These are the activations of a small network on made-up records, seen along a few directions, one row for each record.
Each row is followed by the record's values for the fields Foz, Sados, Totut, Sul, Ginit, Dezer.
Not every record has every field; a missing one is written missing.
The largest differences between rows may come from other fields.
Strong random noise was added to every row along 15 fixed directions; ignore it. To show where, here is one row again and again, with new noise each time:
[  77 -307  186   10 -330  180  -79  584 -102   11   -1 -251 -257 -217
  319  176  117  185  214   45  327  341 -196   74  205  260 -347  -44
  103  138  138  273   16  230   -8 -201]
[-118  -51   80  -97   65   60 -270   45  -92   97    0  106 -350 -216
  266 -135    7 -346 -269   96  298 -128  -80  312  198  252    9    6
  -52  -11   68  255 -312    2  127  143]
[  82  -16  140  376   13  147  158  -31  -99  -71  -53 -224  376 -114
  154 -115  190  220 -404 -283 -263  198 -205 -130  -78  -54  -70  -78
 -210   87 -264 -250  198 -172   86  286]
[  51   40    2 -262 -185   38 -118   55 -409 -158  199   58  134 -155
  112  207  187  204  -59 -192  -95  -28  137  -83   -1  144   50   58
   76   16 -178   19   87  458    7  215]
[  69  161 -145 -104   43  255  -94  357  179 -250  111  295 -418 -149
  557 -187  -29 -317 -387  215 -169  176  -24   58  383   62   37  119
   59 -199  -32 -209  -40    1  212    4]
[ -36 -240  -59  -28  -77  -45  -26 -107   26   19   43 -116 -327 -107
   55 -135  419 -327  532 -176  186  -50  165  347  630    2  -63  448
  354 -367  241  -57   63   84   35  -16]
[ 198 -169 -105 -187 -105  187  -23 -138 -548 -236  171  125  -65  235
  -77   95  181  379 -716 -221 -492  117  223 -156 -241  435  -43  363
  178 -349 -487  190  340  339  -44    9]
[-115  212 -130   44 -207  103   87  -24 -250   83  -98   32 -317   91
 -327 -122   -9 -165  -36  -91  222   83   89  295 -166  -87 -203  -48
  108 -324   34  122  344   66 -234 -352]
[  43 -175  161  -79  212   95  446  238  330  -65   51  -23 -123  -66
  -99   20   25  121  366  205  -26   15   34  -79  -81  -24  -91   -6
   77  235  327 -138  -25 -121  121 -445]
[  72 -216  112 -104   -5   92 -302  -27  -41 -276   88 -105 -294 -166
  304  -88  115 -200 -256   34 -112  257   14  132  204  148  -94  163
 -118 -163  -79 -116 -123  -47    9  164]
[-110  239   42  261   29   76  327 -300 -339   49   65  -86  457   72
 -237  129  109  227 -158 -225 -125 -329  107   91 -275  151  133   18
  -40   12 -104 -101  120   72    6  370]
[ 212 -189 -177 -269  494  -60   12   49  169 -149   24  141 -262   16
  -96 -196 -332  180 -176   38  174  121  272  -71 -218  158   21   47
 -141  148  174  -78 -164 -122  295 -369]
[ -90  -53   -3 -118  150 -112  327  -67  221  197  -94 -177 -223   30
 -240 -328  178 -250  237   71 -121 -156  -28  -39   93 -367    5   85
  212  -38  108  188  149 -135   13 -375]
[  -6 -133  -41 -172   68   33   41 -383 -586 -493   78 -225   -4   79
 -111  130  225    9 -100 -204 -133 -209   89  297  -91  -96  268   54
  267  -88 -116 -203  157  171  -73  -60]
[  93 -123  -93  522  320  261 -208  267  269    0 -386  502 -124   93
  -44  -83  -94  299  -82   78   50  275   62  -93 -263  -35 -180  -56
  109  204  -67 -167   48 -120  226 -600]
[ -38   37  -73  205  154   61  -20 -216  115  187  -27  680  -55   95
   39   52   18 -161  -28  -24    4  -93  -95   -7   98 -114  151  -22
  205  -85  -41 -205 -165  -90  110 -164]
[ -44 -132  331 -330  -20   85  197  107  264   16  192   99 -291 -157
  197  -29  167 -307  -77  344 -392   30 -233 -197  112  -79  -46  -13
   13   28    2   94 -157 -102  -43 -131]

[  54 -176 -117  305   72   -5 -116   56 -138  -90 -313 -427    8  366
 -332  136 -141  403  206   96    1   -9  183   89 -266   63  -12  164
  266   58  -25  286  148   67    8 -336] -> Foz=z2, Sados=v2, Totut=g4, Sul=n2, Ginit=c1, Dezer=m1
[ 161  -69  -72   -8 -269  -52 -228   27 -131 -342  168 -255  -60 -140
  123  287 -249   67  384 -202  594  481   94  333  134   81 -181 -163
 -266 -119  298 -524 -101   33 -135  109] -> Foz=z2, Sados=missing, Totut=missing, Sul=missing, Ginit=c1, Dezer=m2
[   1 -178  -80  521  440  -26  152 -149  137   61 -363  -94   65  116
  -10 -408   93  -10 -157 -210  120  -80 -126   88   50 -189   41   20
   92   55  -21 -160   95 -349  199 -155] -> Foz=z2, Sados=v1, Totut=g1, Sul=n1, Ginit=c2, Dezer=m1
[   4  296 -152 -183  -26    8 -349  198  124 -108   92  147   40  -11
   74    5 -160   90  -59  280 -293   24  330 -231  -85   69   46  100
 -102   43 -104   71  -69  298   41  214] -> Foz=z1, Sados=missing, Totut=missing, Sul=missing, Ginit=c2, Dezer=m2
[ 317   16  -39 -175  -96  154  699  144 -187 -208  217  -79   46   33
  111  -58 -127  238 -458 -318  -15  402 -341 -204 -223  -55 -140 -236
  -81 -143  -11 -311  414 -219  -72 -380] -> Foz=z2, Sados=v3, Totut=g4, Sul=n2, Ginit=c2, Dezer=m1
[-170   88   80   65  -91  -88  125   32   78  313 -181 -252 -178 -166
  109 -380  -10 -522 -121  -19  226   66 -593  140  214 -560    6 -425
  -48   87   25  192   37 -351  -66 -179] -> Foz=z1, Sados=v3, Totut=g4, Sul=n4, Ginit=c2, Dezer=m2
[ -86  153   99   92 -187  443   67  199  -78 -264   72  450 -157 -204
  186  163  198 -177 -114   17   57   28   10  370  116  178  -96  -46
   39 -185  137 -412  123   -9   27  -56] -> Foz=z2, Sados=v1, Totut=g3, Sul=n4, Ginit=c1, Dezer=m2
[ -49 -248  101  106  139  -32   63 -217   62   30   61   74    0  188
  301  231 -104 -155 -172  240 -111 -163 -385   -1  163   68  305  -81
  129   75  -26   33 -494 -233   76  172] -> Foz=z2, Sados=v2, Totut=g1, Sul=n1, Ginit=c2, Dezer=m2
[ 118 -269   72 -338 -184 -256 -575 -175 -287 -106   10 -314 -108   34
   53   66   15    8   49   13 -115  266    8 -256  -67 -100 -111  -13
  -92  -13 -264  225 -122  324 -267   76] -> Foz=z2, Sados=v1, Totut=g2, Sul=n4, Ginit=c2, Dezer=m2
[ 127  112  -36 -283  144 -117  -12   56  392   63  156  177  158 -159
  104 -222 -226    2 -362   -4 -291  233   -8 -430  -81 -154   52  -93
 -449  137 -103  -83 -128 -175  180  225] -> Foz=z1, Sados=missing, Totut=missing, Sul=missing, Ginit=c2, Dezer=m2
[  86  -61  -51 -339    6   41 -137    2 -272   11   87  431 -129 -194
  334 -297  347 -134 -575 -296 -217 -163  -33  -94  307  163   66  226
  170 -208 -328  233  151  190  162  194] -> Foz=z1, Sados=missing, Totut=g1, Sul=n1, Ginit=c1, Dezer=m1
[ -67  -17  -97  475  427  -46 -213 -263  180  341 -315  265  162  182
 -350 -157  -93  178   77   21  183 -307  314   20 -271  200   25  186
  -30   84   43  118 -206  -77  187    0] -> Foz=z2, Sados=missing, Totut=missing, Sul=missing, Ginit=c2, Dezer=m1
[ -76 -229  149  600  255  426  134  423 -157 -335 -323 -147   26  198
  216  238    0  495 -171  212   91 -163 -158  252 -358  436  -90 -110
  263  444   28   19  -36   89  188 -333] -> Foz=z2, Sados=v1, Totut=g2, Sul=n3, Ginit=c2, Dezer=m2
[  38 -168   -6 -591  143 -239   90 -109 -224  103   92  -32    6 -191
  -70 -143   43   13 -276 -177  124 -235 -193 -150  -59  -49  215 -173
  -37  236  -88  402  -91   76  146  -76] -> Foz=z1, Sados=missing, Totut=missing, Sul=missing, Ginit=c1, Dezer=m2
[ 184  -67  193 -283  189   49  171  456  312  -33  180  224   50 -395
  189   14 -236  190 -140   61  216  228 -103 -189 -107  123  -39 -326
 -450  444  307 -186 -237 -252  317 -103] -> Foz=z2, Sados=v2, Totut=missing, Sul=n4, Ginit=c1, Dezer=m1
[  62 -221   93 -187 -105   -6 -486   -1 -205 -121   62  195 -106 -107
  -69  140   45  225  -34 -143   87  254  319  -96 -223  341 -338  133
  -95  -64 -182   72  -88  379 -129   42] -> Foz=z2, Sados=v3, Totut=g2, Sul=n3, Ginit=c1, Dezer=m2
[  52  117   87 -343 -437  -87  -87  -99 -165  124  280  415   -9  -65
  151  341   86 -102  264  -47   10   51 -157 -174  201  -94   13 -125
  111 -151  -11    6  -36  322 -242   46] -> Foz=z1, Sados=missing, Totut=missing, Sul=missing, Ginit=c2, Dezer=m2
[ -69 -158   26  464  111  184  198  153  381  464 -270  549  -61 -119
 -358 -398  381   56  169 -341  269   29  167  152    1  173 -411  231
  114 -129  183   -1  268 -218  155 -429] -> Foz=z2, Sados=missing, Totut=missing, Sul=missing, Ginit=c1, Dezer=m1
[ -39  754 -348  123   18  -27 -433  257  340 -109 -294 -325 -169  125
  197 -420 -243 -376 -149  526 -518  112  250 -159   48 -513   29   53
  -89 -146 -303  108  183   61  -99  193] -> Foz=z1, Sados=missing, Totut=missing, Sul=missing, Ginit=c2, Dezer=m2
[-158 -409  421  273 -230  -10 -351 -149 -177  158   -1 -200  170  -74
  -89  466  273  153  337   30  163 -112  -16  235   28  436 -168  117
    7  144   18  297 -359  164 -144  363] -> Foz=z2, Sados=missing, Totut=missing, Sul=missing, Ginit=c1, Dezer=m2
[ 124  -78   16 -210   91 -294  -19 -349  410  116  387   14  -11  233
  134  160 -225  -50  244  216 -294   60  180 -405  202  224   62  342
 -126 -248  -14 -165 -473    1  -76  472] -> Foz=z2, Sados=missing, Totut=g2, Sul=n3, Ginit=c2, Dezer=m1
[ -61  398   76 -103   33  299  329  348   42 -210  108  112  -10  -53
  213  -23  -34   -6 -435  378 -394 -166   19 -116 -217  115   34  -74
  -46   89  -90  -17  116  117   58   46] -> Foz=z2, Sados=missing, Totut=missing, Sul=missing, Ginit=c2, Dezer=m2
[  10  -18  -11 -377   52 -282 -227 -223   56  179  103  -55 -116   13
 -305 -137 -172  -48   57   41   91    9  360 -104 -163  160  -95  171
 -255  -90   22  295 -136   87 -123  106] -> Foz=z1, Sados=missing, Totut=missing, Sul=missing, Ginit=c2, Dezer=m1
[  97   30  -46 -198  -16  -41  417 -356 -195  103  216  326  -97  168
 -134  -15 -148 -129 -221 -225  176  -79  -75   78  -92   79  109  -46
    1 -300   85  -63   75  -98  -83  -89] -> Foz=z2, Sados=missing, Totut=missing, Sul=missing, Ginit=c2, Dezer=m1
[  42  457 -232  -81  121  -79  146  225  103 -207   -6 -309  273   80
   88   57 -392  187    9  258 -210  -82  -34 -266 -176 -448  337 -333
  -91  348  -65 -156   26   64   76    3] -> Foz=z1, Sados=missing, Totut=missing, Sul=missing, Ginit=c1, Dezer=m1
[  53 -373  122  202 -111  -71 -237  -87 -289  186  -98 -358  -29  122
  207  138    6   57  -92 -107  200   56 -351   55  118  122    6  -29
   76   85 -124  447 -178   23  -31  111] -> Foz=z2, Sados=v3, Totut=g4, Sul=n4, Ginit=c2, Dezer=m1
[  68 -167 -163 -280  386   40  241   92   91 -341  111   83   38   60
 -129   56  110  293  111   53 -356 -241  390 -198  -84   57  185  247
  308  148   19 -122   82  225  259 -279] -> Foz=z2, Sados=v3, Totut=g3, Sul=n4, Ginit=c1, Dezer=m2
[   1  131   11    5 -302   81 -198  274   56  130  -10  183  -85  -94
    6  -56   91  -28   94  -51   11  170  160  -75   58  101 -280  118
  -22 -159  -82  162  204  262  -82   44] -> Foz=z2, Sados=missing, Totut=missing, Sul=missing, Ginit=c2, Dezer=m1
[-279  212  435  143  -89   -1  -81   41  110  408 -114  264  278 -223
 -178   13  265  -17  151  111 -133 -234   47 -263 -331    4 -230 -156
 -177  232 -143  228  -74  182 -169  236] -> Foz=z2, Sados=v2, Totut=g1, Sul=n1, Ginit=c2, Dezer=m1
[ 161 -305  -12 -114  125  197  492  104   27 -513   85 -622 -400   56
   56 -417   63 -134 -526   -6 -226  240  -57  303  122  107  -95  215
  -22 -301   72 -175  351 -422   46 -250] -> Foz=z2, Sados=missing, Totut=missing, Sul=missing, Ginit=c1, Dezer=m1
[ 119  -33 -250  111   27 -144 -538  -33  184 -141  -39  -52   62  114
   64   44 -132  191  132    3 -231  362  362 -322   40   35  -56  236
  -70  -81 -262  -74  -59  137  -34  180] -> Foz=z2, Sados=v3, Totut=g3, Sul=n4, Ginit=c2, Dezer=m1
[ 114 -297 -247   -6  280  -81  199 -167 -212  138   33  -25 -177  346
  101   38 -307   58 -180  -36  403 -295 -272  198  178  278  333   -2
  365  -44  144  271 -222 -114  221 -214] -> Foz=z1, Sados=v3, Totut=missing, Sul=missing, Ginit=c2, Dezer=m1
[-137   84   23  431  -97  166   -4  213  523  302  -23  188 -308   74
  306  114  -78 -363  350  430   96  -42 -114  193  551  153  -48  200
  169 -171  282  -12 -346 -192   26  107] -> Foz=z1, Sados=v3, Totut=g1, Sul=n4, Ginit=c1, Dezer=m1
[ -76  181  123 -150   93   59  225 -133  -91   85 -123 -107   -3 -212
 -427 -475  359 -164 -212 -189 -182 -191  264  131 -230  -44 -174  215
 -202 -180   31  174  494 -130    9   46] -> Foz=z1, Sados=v2, Totut=missing, Sul=n4, Ginit=c2, Dezer=m2
[ -33  -13  -10  239  180  186  119  127   57 -185  -56  115  178    3
  241  -24  394  135   55   35 -388 -262  181  -40  244  137  140  373
  379   -4  -98 -168  154  203  268  145] -> Foz=z2, Sados=v1, Totut=missing, Sul=missing, Ginit=c2, Dezer=m2
[ 370 -312  -54 -721  -84 -187 -112  -76 -135 -158  275  196  -40  -16
  -67  113  207  311   88 -206 -339  211  290 -514   39  -19   12  326
  106 -104 -135   40  192  307  -19 -161] -> Foz=z1, Sados=v2, Totut=g1, Sul=n4, Ginit=c2, Dezer=m1
[ 107 -519  -72 -180    4 -145  -49 -278 -313   69   67 -200   70  322
 -253  163  382  361  257 -204 -289 -185  283 -122   59  238  124  545
  470 -149 -161  400   64  356   -3  -54] -> Foz=z2, Sados=v1, Totut=g4, Sul=n4, Ginit=c1, Dezer=m1
[-187  -28  149 -124 -118 -336  163 -486 -172  515   79 -103  136   90
  -62  -23  -17 -339 -166 -140   86 -270 -536 -123   49 -247  182 -325
   40   23 -191  378 -212  -83 -227  237] -> Foz=z1, Sados=v3, Totut=g1, Sul=n1, Ginit=c2, Dezer=m2
[  15 -486   99 -371  202 -139    9 -400 -274 -238  117  187  230  -57
 -234  154  358  150   -8 -347 -280 -213  -31 -185 -112 -215  278  -69
  297  222 -243 -116   15  154   59 -221] -> Foz=z2, Sados=v3, Totut=g3, Sul=n4, Ginit=c2, Dezer=m2
[-123   27 -117  146  178  137  -40 -153 -204 -192  -13  254 -128  216
   -9  266  -89  -62  156  179  270 -436  168  480   36  268  299  106
  364  -21  188 -118 -212  133   62 -106] -> Foz=z1, Sados=missing, Totut=missing, Sul=missing, Ginit=c2, Dezer=m1
[ 316  160 -374  -98   33 -143 -214  281  301  -47  -55    9   99 -146
  228 -313 -229  213  -45 -261   50  573   50 -404  179 -367  -64 -129
 -317   69   16 -289  223  -96  223  -82] -> Foz=z1, Sados=v1, Totut=g3, Sul=n4, Ginit=c2, Dezer=m2

Which values does each new row have?
[-116 -228  108 -160  213 -183 -363 -280  -55 -116 -110 -247  -54 -113
 -248  -51   51  -71  180    1  104  -75  179   65 -216 -122    1  -80
  -87  188   -9   84 -154   50  -83  -41] -> Foz=z2, Sados=v3, Totut=g3, Sul=n4, Ginit=c2, Dezer=m2
[-140 -227  231  184  239  214  -98  -52  -59 -164 -220  233 -279  -70
 -149  -67   37 -136 -175   42  347   10  -46  434 -290  169 -226 -165
  -73   81  157 -132  -83 -222  -55 -347] -> Foz=z1, Sados=v1, Totut=g1, Sul=n1, Ginit=c2, Dezer=m2
[ -35  110  -85 -215  -20   50   12 -197 -601 -257  -41 -189 -177   83
  -67 -175   56 -142 -534 -153  -44  -93 -156  192 -267 -227  159 -214
   91 -123 -288   90  328   80 -158 -180] -> Foz=z2, Sados=missing, Totut=g4, Sul=n4, Ginit=c2, Dezer=m1
[ -38 -318   23  114  -41   -1 -232  -63  -39 -330  -26 -624 -319  212
 -207   21  -84  -27   65   52  100  235  253  385  -47  330 -218  235
  -77 -243  109   35  -42  -22 -209   57] -> Foz=z2, Sados=v1, Totut=g1, Sul=n1, Ginit=c2, Dezer=m1
[  -9  198  -14   33 -395  -76  -61 -135  256  428   59  -63 -209   73
  -90 -187   80 -305  121   70 -200  204  200  -56  327   72 -268  442
 -137 -607    7  194  144 -122 -253  345] -> Foz=z1, Sados=v2, Totut=g1, Sul=n4, Ginit=c1, Dezer=m1
[ -98  107  115  -85  -72  -48 -115  -36 -110  -42 -104  -21  116 -189
   20   33  273 -110  287  -17 -110 -249  -50   -6   77 -321  128  -77
  138  143  -85   24   73  221  -74    2] -> Foz=z1, Sados=missing, Totut=missing, Sul=missing, Ginit=c1, Dezer=m1
[  43   42  -50   -9  -42  -43 -409   81  -65  -63  -51 -211 -109  -39
  167 -116  -33   21 -235  119  -82  121  200  -51   20  180 -101  194
 -135  -73 -187  250  -23  198   -4  294] -> Foz=z2, Sados=missing, Totut=missing, Sul=missing, Ginit=c2, Dezer=m2
[ 165 -232  313 -533 -205   45   92  245   63  280  270  115 -250 -225
  -28   -2  -81  162 -265   84  116  330  109 -247 -256  614 -483   94
 -461  -49  163  454  -38  -39  -46   -4] -> Foz=z2, Sados=v2, Totut=g3, Sul=n4, Ginit=c2, Dezer=m2
[ 147   54   41   79 -169 -114 -462 -101  121  190 -151  -19   -8 -108
  118 -157  -91 -156  -66 -171   86  487  -95 -148   92 -251 -217 -120
 -425 -114 -135   15   39 -223 -132  187] -> Foz=z1, Sados=v1, Totut=g3, Sul=n4, Ginit=c2, Dezer=m1
[ 218 -603  -18 -111  378   25   18 -144 -146  -20   91  387  -88  164
   91  161 -166  354 -378 -103  263 -101 -123   62  -67  527  205   16
  139  151  126   78 -399 -128  328 -185] -> Foz=z1, Sados=v2, Totut=g1, Sul=n1, Ginit=c2, Dezer=m2
[  42  350  -95 -354  -83  139  379  252   -2  -43  196  192 -269 -100
  219 -163   42 -208 -117  102  -57 -193   94   14  162  155   17  142
  107 -262  102   25  223  204   41  -38] -> Foz=z2, Sados=missing, Totut=missing, Sul=missing, Ginit=c2, Dezer=m1
[-110   -6  -26 -406   58 -278  246 -411   25   79  262 -130   30  221
 -297  234  -15 -269  410  165 -230 -443   17 -110   46 -220  362    9
  300  -65   63   99 -209   90 -187  -23] -> Foz=z2, Sados=v3, Totut=g3, Sul=n4, Ginit=c2, Dezer=m1
[-116   55   49 -302  -41 -166 -170 -192  107   91  200  488   15 -183
  -35   77  228 -215  418 -121  -34 -179  200 -160  188 -109   11   94
  149  -93  -49 -183 -190  341  -36  155] -> Foz=z2, Sados=v3, Totut=g2, Sul=n3, Ginit=c1, Dezer=m2
[  66 -116  -21  -25   29 -125  -68  -47  241  -43   27 -140  127  202
   46  214 -149  112   83  268 -389  125 -196 -382   13 -285  197  -95
   34  186 -178   52 -224  -52  -12  -19] -> Foz=z1, Sados=missing, Totut=missing, Sul=missing, Ginit=c1, Dezer=m2
[-160  149  -82  507   42  216 -104  185  -31  148 -294  396  179  180
  -66  140  -56  217 -120   16   10 -171  -91    5 -269   79    9 -135
  237  154 -238   40   30  204  113 -100] -> Foz=z2, Sados=v1, Totut=g2, Sul=n3, Ginit=c2, Dezer=m2
[  91 -298  124  -71 -196 -101  -34  -57  -51  194    5 -141  -98  -29
   85 -135  145  -98 -202 -211   60  238 -385 -132  153 -131 -139 -109
  -20  -87 -186  216   81 -112 -105  -92] -> Foz=z2, Sados=missing, Totut=missing, Sul=missing, Ginit=c2, Dezer=m1
[  80  -46  141  443   98  378  344 -172   58 -217   43  668  344  111
  334  233  559  112  -37  -40 -687 -233  -56 -159  222   10  223  306
  455 -102 -192 -668  160  -39  195  112] -> Foz=z2, Sados=v2, Totut=g1, Sul=n4, Ginit=c2, Dezer=m2
[ -11   54   62 -158  320   -7   12  123  154  -73   99  321  206 -501
  233 -101  111  -33   91 -193  278 -292  127  111  191  153  186    0
 -203  315  257 -315 -269   50  397  279] -> Foz=z1, Sados=missing, Totut=missing, Sul=missing, Ginit=c1, Dezer=m1
[ 240  -70  -63  236  224 -164  251  -75  498  287  -76 -318  371  198
   65 -142 -123  260  103   30 -382  110  -23 -523  150  -65   57  231
 -163  100  -32  -15   -3 -287  238  253] -> Foz=z1, Sados=v1, Totut=g3, Sul=n4, Ginit=c2, Dezer=m2
[-109   92  232  563 -242  258 -179 -140   23  -87  -10  300   36  193
   81  573 -216  -92  209  310   44   94 -116  266 -129  194  -65 -160
  -45 -113   36 -379 -318  -80 -280  124] -> Foz=z2, Sados=missing, Totut=missing, Sul=missing, Ginit=c1, Dezer=m1
